These are the activations of a small neural network, seen along a few directions. Each row is one input.
In each table, some parts of the input vary, and every possible input appears once, in random order.
Descriptions start from the smaller parts, as in this example, which fits no table here: ring(8) and (point or (values(2) and line(4)) or ring(11)).
Shared parts are said once, and a part with two or three values counts as separate values.

Other details of the inputs vary at random and push rows far along two fixed directions, the same in every table; ignore that.

Rows:
row 1: -14  3  35  7  -1  -6  24  -27  19  3  21
row 2: -5  2  -3  -2  -3  -7  -4  9  -1  -8  -2
row 3: 10  1  4  -2  -9  8  -1  0  -5  4  0
row 4: -6  -12  0  4  13  8  5  7  -9  4  -6
row 5: 1  -4  -10  -6  1  -8  0  5  3  0  -2
row 6: -1  -6  -9  -3  0  -6  -4  2  3  2  -5
row 7: 3  -2  0  -7  -8  5  -6  -6  -4  0  -5
row 8: -2  5  5  -7  -9  5  -10  3  -3  -8  3
row 9: 4  -1  -7  3  -3  -4  6  9  0  2  0
row 10: 10  -2  -9  -1  7  2  -1  2  11  -14  -3
row 11: -5  -8  32  11  6  -22  20  -25  22  10  14
row 12: 0  6  4  -2  -5  14  2  -1  -5  6  -4
row 13: 8  -3  1  3  -4  3  -2  0  -3  8  -7
row 14: 8  2  1  -2  -9  9  -1  3  -2  2  5
row 15: -3  0  -1  1  4  5  1  4  1  13  -8
row 16: 5  2  -3  1  8  1  -7  6  9  -17  -4
row 17: 3  -4  -2  -4  -5  0  -6  -5  -3  2  -8
row 18: -6  -12  3  0  11  0  -6  7  -9  -6  -5
row 19: 4  -5  -6  5  1  -3  0  7  3  9  -4
row 20: -6  -1  -2  -1  1  -6  -9  6  2  -2  -6
row 21: 1  0  -5  -7  -9  2  -1  1  0  -6  4
row 22: 6  3  -7  6  11  10  5  6  10  -7  -5
row 23: -4  6  -5  0  -3  5  9  8  -2  1  -1
row 24: -2  2  1  3  -1  9  1  0  -3  10  -10
row 25: -3  -1  2  -3  1  -4  -11  4  0  1  -7
row 26: 8  -1  3  1  -7  7  -3  -1  -4  6  -3
row 27: 9  49  -42  27  38  -13  -23  -46  -45  12  56
row 28: -4  5  1  -4  -8  1  -7  6  -1  -10  3
row 29: -2  0  4  -2  -4  -1  -11  0  -4  -2  -8
row 30: 5  2  -5  1  -7  0  6  8  -2  -1  3
row 31: -4  1  -7  1  5  0  7  10  3  8  -5
row 32: -1  -17  -3  -3  10  1  0  3  -8  -3  -4
row 33: -1  5  7  -6  -8  4  -10  0  -6  -6  -2
row 34: -16  -2  30  5  8  -29  16  -20  21  -5  16
row 35: -4  5  -3  1  -5  10  5  6  0  2  2
row 36: -2  3  3  1  -4  13  0  -2  -4  8  -7
row 37: -2  2  6  -4  -7  3  -12  -1  -5  -4  -5
row 38: 15  -1  -7  6  8  4  2  6  10  -8  -2
row 39: 3  -16  -1  4  11  3  3  7  -8  2  -3
row 40: -5  5  -1  -5  -6  -3  -4  8  -3  -11  1
row 41: -12  -6  25  4  1  -28  25  -26  21  -6  18
row 42: -6  0  -6  4  4  3  3  6  3  10  -7
row 43: -5  3  -7  2  0  2  9  9  0  3  -4
row 44: 3  0  -1  -10  -11  7  -4  -2  -2  -4  4
row 45: 5  0  1  -9  -10  6  -5  -5  -5  -2  -1
row 46: 2  -6  -4  -6  0  -3  -6  -1  2  5  -6
row 47: 6  -3  -7  1  2  -6  4  10  3  6  -1
row 48: 0  0  -8  -7  -8  -3  2  3  -2  -7  2
Description of these inputs: line(4) and (values(2) or ring(10)).
Changing only the line(4) part turns row 3 into row 12. The same change can be made to row 39. Which row results?
Answer: row 4
List by row number the other rows that have the line(4) part in common with row 28.
Answer: row 2, row 8, row 16, row 18, row 20, row 25, row 29, row 33, row 34, row 37, row 40
Change only the values(2) part in row 38. List by row number the other rows that result.
Answer: row 39
Change only the ring(10) part in row 15. List by row number the other rows that result.
Answer: row 1, row 12, row 23, row 24, row 31, row 35, row 36, row 42, row 43
Change only the values(2) part in row 10. List by row number the other rows that result.
Answer: row 32

Rows:
row 49: -8  10  -26  -12  -4  -13  -24  16  -17  -10  -1
row 50: -11  -23  47  7  4  -35  23  -36  28  -5  17
row 51: -2  23  -44  24  49  -2  -18  -10  -46  27  16
row 52: 5  0  16  13  8  -10  17  -16  23  1  9
row 53: 0  -34  -9  -17  -12  20  2  46  6  9  -48
row 54: 4  50  -57  6  19  -15  -29  -10  -36  -5  36
row 55: -1  18  11  -12  -28  19  -23  -17  -31  10  2
row 56: 22  -25  -13  -21  -30  22  1  49  14  -12  -35
row 57: 10  -31  -2  -16  -17  19  -12  44  10  0  -48
row 58: -9  -4  48  6  5  -18  28  -32  38  -28  25
row 59: 5  -22  -10  -2  -10  29  20  58  10  10  -39
row 60: 6  30  -39  9  36  -1  -44  -24  -44  -12  23
row 61: -4  19  36  -5  -34  12  8  -33  3  5  23
row 62: -16  -12  43  19  13  -27  53  -36  42  8  20
What is each input in this table made of?
Answer: values(2) and (point or line(6))
Changing only the values(2) part turns row 54 into row 49. The same change can be made to row 52. Which row results?
Answer: row 57
Change only the values(2) part in row 60. List by row number the other rows that result.
Answer: row 58
